Each row has a name. After each piece below comes the name of the row it's from, unless a question asks for something else. Each question is about the rows just above it. Places in a row count from 0.

[ -9, 104, -82,  30,  47, -13,  22] = Q_769
[ -7,  83, -35,  96, 103, -20,  10] = Q_736
[ -72,   97, -103,   90,   44,   41,   18] = Q_608
[-18,  49, -39, 105,  -4,   9,  39] = Q_136
[-46,  -8, -80, -37,  62,  39, -54] = Q_916
[-95, -25,  69,  -2, 112, -10, -39] = Q_112
[-23,  69, -69,  32,  25, 101, -28] = Q_74
[-18,  49, -39, 105,  -4,  -3,  35] = Q_974
What are the next 2 entries after [-25,  69]? -> [ -2, 112]
Where in the named rows is [-7]? -> Q_736, 0
Give the next 2 entries after [-35,  96]. -> [103, -20]

[-12,  63, -50,  34] -> Q_769
[-17, -26, -49,  49] -> Q_608
[90,  5,  8, -6] -> Q_677
[  2, -25, -42, -42] -> Q_112
[ 15, -31,  22,  -3] -> Q_188
[-45,  59,  18, -40] -> Q_736
[-45,  59,  18,  -9] -> Q_74
[ -9,  63, -50,  34] -> Q_974
asked: [ -9,  63, -50,  34] -> Q_974
Where in the named rows is [-31]? -> Q_188, 1

[ -8, -83,   6,   9,  27,   2, -14, -12] -> Q_736
[   5,   45,    1,    7, -110,    4,    6,   18] -> Q_677
[ -2, 107, -17, -17, -36,   8, -11,   7] -> Q_74
[ -8, -83,   6,   9,  27,   2,  18,  29] -> Q_62
[   5,   23,    1,    7, -110,    6,   18,   53] -> Q_974
[ 0,  7, -7, -8, 44, -6,  4, 16] -> Q_916
[-7] is at row and place -> Q_916, 2
Where do [ -8, -83,   6,   9,  27,   2, -14, -12] appear? -> Q_736
Give the next 2 entries after [   7, -110,    6]. -> [18, 53]
asked: [   5,   45,    1,    7, -110,    4,    6,   18] -> Q_677
Where in the named rows is [44]? -> Q_916, 4

[  33,  -30,  -23,    1,   -1,  -13,   38,   -5,   23,  -53,  -32,   28,
   12,   -4,  -33,    6,  -37,   19,  -40,  -27,   -3,  -60,  -17,   19,
  -18,   52,   33,  -36,   13,   37,   14,   11,   32,  -39,   15,  -22,
   -7,  -13,  -33,  -16,   28,  -25,  -57,   35, -111, -105,  -14,   13,
  -13,   -9] = Q_136
[  36,  -31,  -19,   -7,   -9,  -18,   45,    1,   19,  -52,  -22,   25,
   11,   -4,  -31,    6,  -35,   17,  -40,  -29,   -4,  -63,  -15,   25,
   -2,   50,   38,  -36,   21,   28,    6,   30,   24,  -43,   12,   20,
   -7,  -24,  -38,   -6,   17,  -23,  -62,   47, -116,  -99,    5,    4,
  -11,   -7] = Q_188
[  33,  -30,  -23,    1,   -1,  -13,   38,   -5,   23,  -53,  -32,   28,
   12,    0,  -33,    6,  -37,   19,  -40,  -27,   -3,  -60,  -17,   19,
  -18,   52,   33,  -36,   13,   37,   14,   23,   32,  -39,   15,   30,
   -7,  -31,  -33,  -16,   28,  -25,  -57,   35, -111, -105,   33,   13,
  -13,   -9] = Q_974
[4] is at row and place -> Q_188, 47
asked: [  33,  -30,  -23,    1,   -1,  -13,   38,   -5,   23,  -53,  -32,   28,
   12,    0,  -33,    6,  -37,   19,  -40,  -27,   -3,  -60,  -17,   19,
  -18,   52,   33,  -36,   13,   37,   14,   23,   32,  -39,   15,   30,
   -7,  -31,  -33,  -16,   28,  -25,  -57,   35, -111, -105,   33,   13,
  -13,   -9] -> Q_974
Row and place of [24] in the named rows: -> Q_188, 32

[-32, -58, -12, -40] : Q_62
[-25,  -2,   5, -69] : Q_74
[-32, -58, -25, -10] : Q_756
[-59, -44,  -9, -82] : Q_112
[  -3,  -58,   -3, -102] : Q_769
[-2] is at row and place -> Q_74, 1
asked: [-59, -44,  -9, -82] -> Q_112
Where do [-32, -58, -12, -40] appear? -> Q_62
Where in the named rows is [-82]? -> Q_112, 3
[  -3,  -58,   -3, -102] is in which row? -> Q_769

[ 87, -23,   3,  87, -21,  -1, -11, -67,   3,  67,  79] : Q_74
[  4,   3, -11, -48, -39,   4,  -9,  98,  40, -96, -78] : Q_112
[-97,   3, -11, -48, -39,   4,  -9,  98,  40, -17, -78] : Q_769
[-41,   4,   4,  78, -14,  -1,  -9, -65,  -1,  65,  74] : Q_756
asked: [  4,   3, -11, -48, -39,   4,  -9,  98,  40, -96, -78] -> Q_112
Give the next 2 entries after [-97,   3, -11, -48]. -> [-39,   4]
Row and place of [-41] in the named rows: -> Q_756, 0
Row and place of [-96] in the named rows: -> Q_112, 9

[ 61, -67, -63,  -1,  78, -86, -17,  -1, -48,  94] = Q_188
[ 64, -61,  54, -94,  88,  26,  35,  48,  87,  71] = Q_62
[ 47, -15,  91,  75,  -4,  85,  26, -96,  90,  14] = Q_608
[-44,  29,  77,  29, -71,  71, -32,   8,  72, -98] = Q_74
[ 97,  -1, -60, -60,  68, -54,  88,  12,  77, -25] = Q_769
[ 32, -20,  14,  53, -13,  47, -27, -26, -38, -15] = Q_112
[ -2, -26, -22,  65,  38,  89,  31, -22, -84, -18] = Q_916
[  0,  78,  -2, -70,  40,  18, -97,   2,  16, -79] = Q_736
[ 54, -11,  95, -70,  37, -82,  48,  -8, -66,  39] = Q_756
[-44,  29,  40,  -2, -70,  58,  35,  85,  32, -11] = Q_974
[53] is at row and place -> Q_112, 3
Give the next 2 entries after [ 18, -97]. -> [ 2, 16]
The row with [-44,  29,  77,  29, -71,  71, -32,   8,  72, -98] is -> Q_74
Where in the named rows is [-98]? -> Q_74, 9
Row and place of [0] in the named rows: -> Q_736, 0
The next 2 entries after [ 40,  -2, -70]: -> [58, 35]

[-54, -29,   7,   2, -33, -16, -19,  96, -55, -50, -25,  18, -12, -13,  11,
 -49,   5,  -7, -23] = Q_677
[  -3,   10,  -25,    1,    9,  -16,   96,  -55,  -19,   11,   25,  -40,
 -104,   15,  -24,  -69,   -9,   21,  -13] = Q_62
[  -3,   10,  -25,    1,    9,  -16,   96,  -55, -103,   11,   25,  -40,
 -104,   15,  -24,  -69,   -9,  -35,  -13] = Q_769
[  9,   1,  21,  -9,  28, -45,  44,  30,  50,  43,   8, -12, -40,  -7,   8,
  16,  -1, -15, -37] = Q_756
Where in the named rows is [18]? -> Q_677, 11
What are the next 2 entries after [-16,  96, -55, -19]? -> [11, 25]
Row and place of [2] in the named rows: -> Q_677, 3

[-14, -35, -52, -37,  -1,  66, -22,  34,  20,  35,  40, -15] -> Q_188
[ 71, -26,   1,  74,  23, -28,  34, -86,  -2,  -6, -35,   6] -> Q_756
[-18,  38, 109,  98,  15,  57,  -9, 108, -27,  -4,  40, -21] -> Q_62
[ 16,  19, -18,  39, 109,  98,  15,  57,  -9, -22,  29,  40] -> Q_112
[ 16,  19, -18,  39, 109,  98,  15,   8,  10, -10,  10, -40] -> Q_736
Give the next 2 entries after [-35, -52, -37,  -1,  66, -22]. -> [34, 20]
The next 2 entries after [-52, -37]: -> [-1, 66]
The next 2 entries after [ -9, 108]: -> [-27,  -4]
Where in the named rows is [-10]? -> Q_736, 9
The next 2 entries after [-18,  39, 109,  98,  15,  57,  -9]: -> [-22,  29]

